A small network was shown many inputs. Here are its activations along a few directions, one row for each input.
Each table varies a few parts of the input and shows all the possible inputs, shuffled.
Descriptions start from the smaller parts, as in this example, which fits no table here: one of 4 places along a line, together with either a single point or one of 9 places around a ring or (one of 2 separate values, together with one of 5 places around a ring).
Shared parts are said once, and a part with two or three values counts as separate values.
In the rows, zero is written as 128.

Other details of the inputs shift rows strongly along two fixed directions, in all tables alike. That doesn't count.

Rows:
x1: [124 100 112 173 139 122 158 115 161  59 146 175 206 102 113 108 110]
x2: [ 96 144 175  81  99 159 126  96 147 148 103 147  51  98 161 136 105]
x3: [102 123 111  81 139 126 118  83 120 205  66 140  86  57 131 139  86]
x4: [161 117  98 120 114 120 154 128 108  79 144 130 223  83 128 146 125]
x5: [132 192 134 164 175 116  67 195 123 171 139 100 137 197 108 181 170]
x6: [120 109 152  74 109 164 178  67 132 144 102 134  83  99 177  92  89]
x7: [149 117 140 154 126 131 164 124 114 115 129 117 184 154 137 110 135]
x8: [113 157 162 124 137 128 102 140 150 133 123 127  83 155 140 141 148]
x9: [131 129 153 143 129 122 127 144 139 102 131 144 203 133 156 153 141]
x10: [128 141  89 181 196 129  79 178 109 138 165 117  72 205  55 120 175]
x11: [141 142 121 122 141 125 123 137 113 192 127  92 121 162 144 138 115]
x12: [144 162  98 150 146 113  62 197  97 136 156  79 103 188  73 133 173]
x13: [113 113 106 189 129 124 152 115 167  63 136 186 212 101 124 123 105]
x14: [121  94 110  88 113 107 130  79 141 197  74 152  58  72 108 122  98]
x15: [128 147 115 101 134 148  96 134 103 126 150 110  73 124 106 110 151]
x16: [122 120 125  73  79 125 123 105 120 132 128 119  43  79 141 123 100]
x17: [144  99 142 146 122 135 191 104 130  93 130 125 202 134 146 100 145]
x18: [116 117 149  88 101 137 160  90 130 165 105 118  55 127 166 106  94]
x19: [119 108 138  90  90 129 148 106 122 189 109 113  91 123 174 129  73]
x20: [144 118 101 125 113 117 132 143 102  92 146 123 185 117 117 137 136]
x21: [143 119 166 152 115 128 152 131 147  68 126 152 215 113 154 142 137]
x22: [123  99 114 169 148 127 163 117 140  52 154 178 198 103 105 104 125]
x23: [126 171 151 166 169 121  69 195 142 143 140  99 105 209 104 149 192]
x24: [130 133 112 116 111 121  99 150 115 132 142  95  81 135 105 131 144]
Description of these inputs: either one of 2 separate values or one of 4 places along a line or (one of 3 separate values, together with one of 6 places along a line).
Change only the place on the line of 6 in x2. List by row number the other rows that result. -> x5, x8, x9, x21, x23
Change only the choice among 3 separate values in x17. List by row number the other rows that result. -> x23, x24

Rows:
x25: [124 129 154 148 130 129 138 132 148 103 130 146 167 139 146 139 135]
x26: [154 149 102 153 179 113 114 163  99 158 129 102 188 170  94 135 173]
x27: [111  83 128 100  85 126 162  73 151 117 109 160  98  63 145 113  70]
x28: [129 134 102 177 159 114 106 157 134 107 145 139 145 157  87 124 158]
x29: [113 101 172  95  79 131 161  80 158 116  94 157 114  75 174 136  91]
x30: [124 117 161 121 115 139 165  94 144 108 113 149 143 106 156 116 124]
x31: [137 105 165  94  79 128 161  97 134 106 106 132 153  87 172 141 112]
x32: [128 158 136 175 182 140 119 157 126 123 144 117 158 203 112 107 178]
x33: [137 141 143 122 127 141 145 131 116 134 130 107 143 156 152 121 139]
x34: [119 147 104 113 119 110  64 167 117 195 131  93  26 155 108 144 116]
x35: [146 111 111 133 126 119 145 128 117  99 141 124 166 121 112 114 136]
x36: [148 126 152 114 117 136 159 113 122 106 126 118 169 126 157 123 147]
x37: [119 122 110  71 109 138 116 105 106 178 120 110  24 100 124 115  95]
x38: [127 132 152 154 139 138 147 127 141 106 133 141 168 149 150 128 125]
x39: [ 95 166 113 121 138 121  52 163 139 181 127 123  24 138 104 156 116]
x40: [121 117 117 148 124 124 134 120 146  90 133 162 158  96 116 133 116]
x41: [142 132 150 132 117 127 139 140 124 109 138 121 182 140 152 147 139]
x42: [134 140  96 164 192 136 117 144 112 108 152 133 133 164  69  94 183]
x43: [129 105 122 127 133 122 157  94 137 141 100 152 170  91 135 129 106]
x44: [116 167 141 113 123 130  81 162 119 206 129  77  43 184 148 153 116]
x45: [131 107 109 148 149 134 150 115 128  94 136 148 147 120 101  97 142]
x46: [140  96 112 111 110 132 162 101 113 106 131 129 143  91 125 107 115]
x47: [137 158 106 150 157 122  90 175 113 104 154 120 168 140  99 147 162]
x48: [112 130 116  87  84 120  88 133 128 178 119 114  40  98 134 153  77]
The inputs of x31 and x29 match in every part but one. If x26 is changed in the same way as x31 into x29, which row does it become? -> x43
What is each input in this table made of? -> one of 2 separate values, together with either a single point or one of 5 places around a ring or one of 6 places along a line
Change only the choice among 2 separate values in x28. List by row number the other rows that result. -> x34

Rows:
x49: [132 129  87 183 180 120 103 164 134 108 151 130 141 159  60 100 167]
x50: [138 167 136 159 166 127  99 169 123 111 136 114 159 168  98 140 206]
x51: [122  66 141  78  61 124 181  64 133 163  93 140 117  59 178 141  40]
x52: [130 136 147  95  91 116  83 156 123 167 124  98  49 131 132 166 114]
x53: [167 131 114 145 156 121 127 169  88 138 148  83 173 191  97 127 179]
x54: [141 150 116 171 190 126 128 145 120 150 126 114 175 176  99 117 173]
x55: [105 150 140 121 108 117  82 140 153 177 104 136  61 123 139 159 103]
x56: [124 150 131 174 187 119  95 168 142 118 125 147 159 169  92 142 187]
x57: [137  94 149 146 102 111 156 114 147  72 128 165 211  85 141 155 108]
x58: [123 150 139  94  95 111  82 153 131 168 123  98  53 132 142 159 119]
x59: [100 157  97 102 124 123  68 152 122 189 129 124  74  96 122 167  70]
x60: [131  89  96 144 136 128 178  90 135  63 142 188 177  66 108 115 111]
x61: [105 145 134 118 103 100  81 146 152 174 115 125  61 130 140 164  96]
x62: [155 110 141 110 130 140 198  79 113  98 111 132 211  93 150 106 134]
x63: [141 168 136 166 157 144 113 174 117 107 161 105 151 198 120 114 185]
x64: [106 145 160  94 128 150 112 126 124 165 127 115  38 152 144 119 127]
x65: [120 156 144  98  97 126  84 145 132 172 112 110  52 125 142 152 126]
x66: [ 96 151 150 125 129 143 107 126 152 170 116 127  51 152 142 134 104]
x67: [125 114 148 153 113 145 174  99 153  70 128 166 202 110 166 119 107]
x68: [133 140 131 189 160 126 106 176 128 107 161 115 157 201 110 136 155]
x69: [116 126 116 109 112 111 117 126 128 205 111 104  76 142 142 139  95]
x70: [129 133  86 186 165 111 105 168 128 108 143 128 146 167  63  94 164]
x71: [110  80 148  73  97 136 182  46 140 165  74 156 105  48 181 120  51]
x72: [120 123 100  88 114 130  95 118 116 161 136 116  20 115 101 117 113]
x73: [145 147 108 175 174 122 121 153 117 151 130 114 180 180 106 120 167]
x74: [145 140  81 158 180 127 112 154  93  94 169 126 127 155  62 113 188]
x75: [152  99 142 106 142 139 195  77 105  97 110 140 208  94 148 100 137]
x76: [122 106 141 151 108 128 175 105 152  64 138 156 203 115 170 125 102]
x77: [ 95 139 153 119 138 144 105 123 147 172 117 136  44 152 139 127 106]
x78: [142 161 127 163 152 128 113 181 117 100 169  94 152 204 124 121 179]
x79: [142 175  83 143 172 131  73 190  88 116 164  99 180 148  89 152 166]
x80: [131 119 165 123 114 156 189  92 135  64 136 148 191 105 162 108 134]
x81: [160  98 124 107 105 124 195  96 113  94 125 123 218 103 158 115 125]
x82: [124 114 150 144 121 127 163  99 163  75 107 176 206  79 143 142 126]
x83: [148  97 156 127  95 143 181 111 126  55 152 133 196 112 164 122 117]
x84: [142  84 111 126 113 135 173  89 124  55 140 145 179  71 115  88 133]
x85: [108 144 149  90 121 129  87 134 129 173 104 121  40 126 132 147 138]
x86: [113  75 122  66  43 130 168  60 130 113  99 141  75  34 155  94  58]
x87: [137 143 126  88 115 132 119 124 108 200 108  90  69 141 144 124 118]
x88: [108 120  97 112 125 122  96 122 141 169 127 142  32 112  98 123  92]
The inputs of x61 and x58 match in every part but one. If x57 is changed in the same way as x61 into x58, which row does it become? -> x52
The inputs of x53 and x51 match in every part but one. If x72 is changed in the same way as x53 into x51, which row does it become? -> x88
What is each input in this table made of? -> one of 2 separate values, together with either a single point or one of 4 places along a line or (one of 3 separate values, together with one of 5 places along a line)
Change only the place on the line of 4 in x49. List by row number the other rows that result. -> x60, x70, x88
Change only the place on the line of 4 in x74. List by row number the other rows that result. -> x72, x84, x86
Change only the choice among 3 separate values in x61. List by row number the other rows that result. -> x69, x76
Change only the choice among 2 separate values in x62. List by row number the other rows that result. -> x54

Rows:
x89: [104 145 113 130 139 120  71 153 139 182 125 124  52 142  98 145 119]
x90: [100 136 131 124 121 130 101 124 142 157 119 140  54 123 134 132 104]
x91: [109 103 120 110 102 114 114 115 144 144 108 148  93  82 129 140  81]
x92: [147 113 141 107  98 130 159 112 116  73 135 137 205  75 153 151 122]
x93: [138 167 115 197 208 126  89 191 127 111 165 118 144 215  73 119 208]
x94: [132 120 158 127 123 129 167 110 131 106 120 128 193 127 167 131 127]
x95: [145 118  98 126 139 116 147 119 108 118 130 133 165 108 109 119 135]
x96: [125 129 103  93 120 126 109 120 115 180 118 112  69 115 118 121 111]
x97: [131 114 125 132 132 137 156 120 119  99 141 131 146 132 119 101 136]
x98: [137 129 120 138 101 114 122 147 133  92 147 126 167 119 137 145 123]
x99: [124 125 124 106 115 132 120 117 120 168 122 102  51 128 121 114 112]
x100: [100 142 123 121 124 128 102 127 144 159 117 138  59 118 123 140  99]
x101: [143 100 112 121 126 136 164 102 116 100 124 134 171  99 128 107 131]
x102: [136 127 164 123 115 139 158 109 138  89 118 144 176 113 156 120 136]
x103: [136 114 160 132 110 139 178 101 141  95 115 147 196 112 167 132 135]
x104: [144 155 110 188 197 126  97 182 114 109 163 111 146 223  72 111 207]
x105: [125 138 157 102 106 134 123 126 128 194 107 104  89 146 171 150  89]
What is each input in this table made of? -> either one of 2 separate values or one of 4 places along a line or one of 11 places along a line
A walk changes only the place on the line of 4. It starts at x105 and steps to x94. List the rest of the walk in order. -> x103, x102
